Each row below holds a small network's activations on one input, seen along a few directions.
Each table varies a few parts of the input and shows all the possible inputs, shuffled.
Descriptions start from the smaller parts, as in this example, which fits no table here: one of 4 places along a line, together with either a single point or (one of 2 separate values, together with one of 5 places around a ring) or one of 11 places around a ring.
Shared parts are said once, and a part with two or three values counts as separate values.

Other details of the inputs vary at random and push rows far along two fixed directions, the same in every table; ignore that.

Rows:
r1: [ 11   1   7   4   1  -5 -10   3 -14  -3 -18]
r2: [ -2   1  19  10  13 -36  -9  36 -45 -17 -14]
r3: [  0  -5   4  -3   4  10   6   0   2 -11   2]
r4: [-21 -12   4   9   3 -30  -4  33 -35 -10  14]
r5: [ 16  -5  -3   6  15 -16   3   8  -3   2  -3]
r6: [ 13  20   1  -8  12  17  -6 -14   1  10 -26]
r7: [ 15  10  -2   2   1  10   4 -11  -2  30 -18]
r8: [ 18  20   6   0  -3  14  -2 -13   3  15 -25]
r9: [  8   9  -9  -5  18  12   0 -13  -3  23 -23]
r10: [ 4 -3 -8  3 11 -8  5  1  3 -6 14]
r11: [-15 -13  -9   3 -20  -2  -2  -1  -4  -5  20]
r12: [-27   3  11  -8 -11   1   4  12  12  -8  15]
r13: [  2  -8   8   2 -13   2   7   1   5  -7   1]
r14: [-11 -12   5  -3 -16   8   2  -2  13 -13  15]
r15: [ -3  -8   2  -1   7   6   4   1   0 -15   1]
r16: [ 11  -8  -1   6   5  -8  -3   4 -18  13 -13]
r17: [  5   5  -4   3  -8   2   7 -10  19  10  15]
r18: [-11  -6 -14   0   5  -4   2  -5  13 -13  25]
r19: [  9  -2  -6   1  16  -1   0   1 -20   9 -11]
r20: [-15  -4  -4  -3 -12   6 -12   0   2 -21  12]
r21: [ -5   3  -4  -2   5   5 -10  -4  -7 -16  -4]
r22: [ 20   9  12   1   0  14  11  -7   8  16 -21]
r23: [  7  -4  -3   5  -6 -12   5  -2   8   3  11]
r24: [ -7  -7  -7   0 -10  -6   1  -5  18  -3  25]
r25: [-26  23  -5 -16  -8   8   4  -7  41  19  20]
r26: [ 15  -6  10   1  11   0   5   8  -6  -1 -18]
r27: [ -4   8   1  -4 -18  10  -6 -12  10  -2  -3]
r28: [ -8  -8 -10  -3  -3   5  -4  -1  -3   4   6]
Each input here is: one of 4 separate values, together with either a single point or one of 6 places along a line.
The inputs of r1 and r14 match in every part but the choice among 4 separate values. If r21 is changed in the same way as r1 into r14, which row does it become?
> r15
Which other rows agree with r10 in the choice among 4 separate values? List them by row number.
> r5, r17, r18, r23, r24, r25
Which other rows agree with r16 in the choice among 4 separate values? List them by row number.
> r4, r7, r9, r11, r19, r28

Rows:
r29: [  2  -2   1   4  -4   4   2   1 -10   3  -1]
r30: [-4  1  3 -2  6 -3 -1  2 -6  0 -2]
r31: [ -4  13  -2 -15  -9  27  -2 -20  29  20 -10]
r32: [ 5 -2 -3  1  9 -3  1  2 -1  2  5]
r33: [ 8  0  1  3  3 -6  4  3  3  1  6]
r34: [-31 -14 -13  -2 -16   3  -1  -3  16 -21  46]
r35: [ 1  3  6  1  1 -4  4  4  0 -1 -1]
r36: [-3  0  0 -2  4 -3 -5  5 -5  3 -2]
r37: [ 0  1  0  0 -2 -1 -7  1 -4 -4 -6]
r38: [ 0 -5  5 -1 -1  1 -1  2 -5 -2 -5]
r39: [ 9 -7  0  2  4  1  3  1 -1 -1  2]
r40: [ 2 -5  3  0 -1  1 -3  4 -5 -1 -4]
r41: [ 1  2  7  0  1 -5  2  3 -1  0 -1]
r42: [ 1  2  3  0 -1 -1 -6 -1 -6 -5 -6]
r43: [ 1  4  3  0  2  1 -2 -1 -4 -7 -6]
r44: [-33 -11  -8  -4 -26   5 -12  -1  11 -30  40]
r45: [ 7 -8 -1  4  3  0  4 -1 -1  0  0]
r46: [ 2  1  4  0 -1 -5 -2  5  0  3 -1]
r47: [ 0 -3 -6  1  5 -6  0  1 -2  5  0]
r48: [-3  2 -1 -1  7  0  2  7 -4 -2 -3]
r49: [ 1  4  0  1  3  3 -2  3 -4 -9 -6]
r50: [-4  2  2 -1  6 -1  1  3 -5 -1 -2]
r51: [  6  -2  -1   3   1 -10   6   2   1   4   2]
r52: [ -4  14   2 -15  -6  28   2 -23  27  19 -10]
r53: [  2   4   0   5  -4   1  -2  -1 -10  -1  -2]
r54: [ 0  3  4  0  1  0 -4 -2 -5 -5 -5]
r55: [ 3  4  2  5 -4 -2  3  3 -6  5  1]
r56: [ 4 -2 -1  4 -1 -9  3  2  2  5  1]
r57: [ 5 -8 -2  3 -1 -2  2  0 -2  2 -3]
r58: [ 5 -1 -4  2  1 -4 -1 -3 -3 -3 -2]
r59: [ 7 -2  1  5  3 -8  5  2  3  3  3]
r60: [ 1 -3  3  0  2  5  3  5 -3 -6 -5]
r61: [ 4 -1 -4  3  0 -4 -3 -2 -3 -2 -3]
r62: [-4  1  1 -2  3 -3 -2  3 -5  2 -2]
r63: [ -4  19  -1 -13  -9  20   0 -17  32  23  -7]
r64: [ 9  1 -2  2  4  0 -2 -1 -1 -5  2]
r65: [ -2   3  -2   3   1   0   1   2 -10   6   1]
r66: [ 1  3  3  1  2 -2  4  7  1 -2 -2]
r67: [ 7 -1 -2  4  4 -2 -1 -3 -1 -4  0]
r68: [ 1 -3 -6  0  6 -6  3  0 -3  4  1]
r69: [ 5 -8 -2  2  0 -2  4 -1 -2  0 -1]
r70: [-4  0 -1 -1  3 -3 -5  5 -4  3 -3]
r71: [ 1  1  5  0 -1 -6  1  4 -1  1 -1]
r72: [ 0 -3  5  0  1  3  3  1 -4 -4 -5]
The inputs of r29 and r53 match in every part but one. If r38 is changed in the same way as r29 into r53, which row does it become?
> r42
Describe the family of inputs behind these rows.
> one of 4 separate values, together with either a single point or one of 4 places along a line or one of 6 places along a line
Change only the choice among 4 separate values in r32. List by row number the other rows that result.
> r33, r39, r64
Which other rows agree with r70 in the choice among 4 separate values? List them by row number.
> r30, r32, r34, r36, r47, r48, r50, r62, r65, r68
